These are the activations of a small neural network, seen along a few directions. Each row is one input.
Each table varies a few parts of the input and shows all the possible inputs, shuffled.
Descriptions start from the smaller parts, as in this example, which fits no table here: one of 4 places along a line, together with either a single point or (one of 2 separate values, together with one of 5 places around a ring) or one of 11 places along a line.
Shared parts are said once, and a part with two or three values counts as separate values.
In the rows, zero is written as 128.

Other details of the inputs vary at random and push rows far along two fixed directions, the same in every table; ignore that.

A family of inputs:
row 1: [121 118 142  94  91 163 133 109 149  96 129 113]
row 2: [112 112  90 152 100 101 160 141 170 179 124 158]
row 3: [122 128  70 139 118  98 124 178 156 179 116 138]
row 4: [127 106 109 172 102 113 158 137 127 188 180 129]
row 5: [101 108 165 143 112 141 150  87 135 101 113 121]
row 6: [119 110 126 104 101 178 119 108 140  93 167 128]
row 7: [129 160 187  91 203 155  44 107  81  52  75 147]
row 8: [142 141 114 117 102 114 130 145 149 137 139 112]
row 9: [137 113  84 152 103 116 167 139 154 174 186 138]
row 10: [107 113  97 113 121 145 122 147 146 136 102 139]
row 11: [101  92 160 154 100 165 149  86 137 101 172 128]
row 12: [145 132  81 142 125  87 167 152 144 180 123 130]
row 13: [168 148 118 115 215 140  77 164  65 121 136 110]
row 14: [160 154 125 109 207 122  85 157  76 125  82 104]
row 15: [ 96  93 224 107  56 194 111  36 169  64 138 117]
row 16: [159 161 139 127 210 111 130 160  63 108 100 105]
row 17: [ 56  92 217 138  73 176 129  34 166  52 116 161]
row 18: [144 128 113 157 123  88 164 159 115 193 133 111]
row 19: [140 120 100 142  92 102 181 140 162 176 147 123]
row 20: [134 125 105 161 125  83 159 151 118 194 117 120]
row 21: [157 200 162  76 181 118  62 113  89  39  98 140]
row 22: [147 184 145 126 218  87  86 152  56 111  82 160]
row 23: [133 114  66 120 122 125 150 169 139 172 109 104]
row 24: [117 120 135 122  73 151 115  98 165 102 187 137]
Each input here is: one of 4 places along a line, together with one of 6 places around a ring.
- Changing only the place on the line of 4 turns row 8 into row 3. The same change can be made to row 19. Which row results? => row 2
- Which other rows does row 6 become when the place on the ring of 6 takes its other values? List them by row number. => row 4, row 9, row 11, row 13, row 24
- Which other rows does row 21 become when the place on the ring of 6 takes its other values? List them by row number. => row 5, row 12, row 14, row 20, row 23

A family of inputs:
row 25: [126 126 137 114 101 145 127 104 146 110 135 133]
row 26: [120 107 110 139  92 129 132 130 163 158 149 129]
row 27: [129 113 120 132 101 140 139 128 143 137 142 111]
row 28: [119 136 152 112 113 142 102  99 134  84 138 142]
row 29: [142 143 119 119 153 129 107 138 113 126 133 137]
row 30: [148 153 146  99 154 140 104 115 107  82 122 132]
row 31: [102  97 133 156  83 134 159 120 156 148 140 124]
row 32: [111 122 138 139 102 122 137 117 150 127 126 140]
row 33: [143 167 135 113 179 109 112 137  92 103 102 139]
row 34: [141 113  84 142 122 117 148 175 128 188 141  97]
row 35: [140 157 123 128 172 101 109 148  95 123 108 137]
row 36: [111 115 120 143  93 113 150 125 161 150 126 129]
row 37: [132 142 149 106 140 146 109 112 118  80 134 142]
row 38: [148 153  97 113 163 115 120 160 109 131 123 126]
row 39: [ 96  92 112 143 118 134 136 143 149 166  79 119]
row 40: [143 153 127 131 170 104 107 145 105 131 111 138]
row 41: [143 147 147 120 160 124 121 119 104 103 109 127]
row 42: [113 106 127 137  90 147 141 123 152 129 153 121]
row 43: [135 128 104 145 154 110 146 158 116 156 121 123]
row 44: [114 119 133 124  90 139 128 114 159 115 144 137]
row 45: [147 160 108 129 185 101 122 167  89 136 104 138]
row 46: [122 134 156 121 118 129 126 106 125 115 118 136]
row 47: [137 123  71 137 122 103 146 174 146 180 135 114]
row 48: [122 144 172 116 146 137 106  92 104  74 119 149]
row 49: [119 137 195 109 123 148 112  72 121  68 122 135]
row 50: [127 128 149 133 127 126 130 125 116 128 123 116]
row 51: [123 105 116 144 104 117 159 137 141 175 128 120]
row 52: [127 125 104 128 118 130 136 144 138 141 139 133]
row 53: [121 122 158 116 113 156 110  90 138  94 146 143]
row 54: [139 149 133 120 165 114 125 134 104 113 110 134]
row 55: [122 119 123 140 103 110 143 134 145 161 123 123]
row 56: [125 125 126 140 142 120 134 129 116 135 125 128]
row 57: [107 113 129 144 100 126 143 115 141 142 131 140]
row 58: [131 141 126 115 138 134 111 125 115 109 134 139]
row 59: [141 148 151 124 156 124 117 124 100 102 110 123]
row 60: [140 130  98 130 141 121 134 160 121 146 136 108]
row 61: [152 150 119 134 195 107 114 155  87 138 112 128]
row 62: [148 133 111 119 144 129 129 140 121 131 130 114]
row 63: [121 102 120 138 104 143 136 119 153 147 154 124]
row 64: [125 109 109 161 126 115 145 149 131 177 134 118]
row 65: [132 120 126 118 113 137 132 126 134 135 139 121]
row 66: [157 157 132 102 177 128 104 141  90 105 123 117]
row 67: [137 141 126 130 135 108 128 134 127 133 109 129]
row 68: [145 161 139 122 184 114 101 134  89 112 108 145]
row 69: [164 159  91 114 177  99 110 182  96 151 117 114]
row 70: [134 133 121 114 133 133 127 130 128 116 134 127]
row 71: [115 113 135 124 102 147 127 106 140 114 148 136]
row 72: [130 120 125 136 121 121 147 127 133 145 119 127]
row 73: [121 109 114 128  87 135 144 128 153 156 144 121]
row 74: [121 100  94 144 105 131 149 141 146 165 152 117]
row 75: [116 113 128 140  93 126 152 114 152 147 123 132]
row 76: [111 102 124 141  90 145 137 120 146 136 155 119]
row 77: [137 145 131 131 160 114 127 142 103 121 115 119]
row 78: [104 118 170 136 105 144 124  89 130  95 135 134]
row 79: [117 101 125 143  96 144 134 122 151 146 156 120]
row 80: [106  98 127 148  88 129 164 111 163 149 136 122]
row 81: [139 145 143 126 169 121 110 126 100 116 116 142]
row 82: [110 119 170 112  98 165 120  78 148  70 148 139]
row 83: [113  98 116 134  83 142 155 115 168 142 152 117]
row 84: [154 146  94 120 149 109 121 163 121 145 121 118]
row 85: [ 87 119 211  78 102 202  69  47 148  16 100 144]
row 86: [135 129 104 142 151 108 145 159 115 156 119 131]
- Changing only one part turns row 25 into row 75. The same change can be made to row 79. Which row results? => row 64
- Changing only one part turns row 53 into row 81. The same change can be made to row 34. Which row results? => row 50
- What do these inputs look like to the network? => one of 2 separate values, together with either a single point or (one of 5 places along a line, together with one of 6 places along a line)
- Which other rows does row 44 become when the place on the line of 6 takes its other values? List them by row number. => row 26, row 28, row 47, row 69, row 84
- Which other rows does row 73 become when the choice among 2 separate values takes its other values? List them by row number. => row 46
- Which other rows does row 51 become when the place on the line of 6 takes its other values? List them by row number. => row 48, row 54, row 72, row 81, row 86
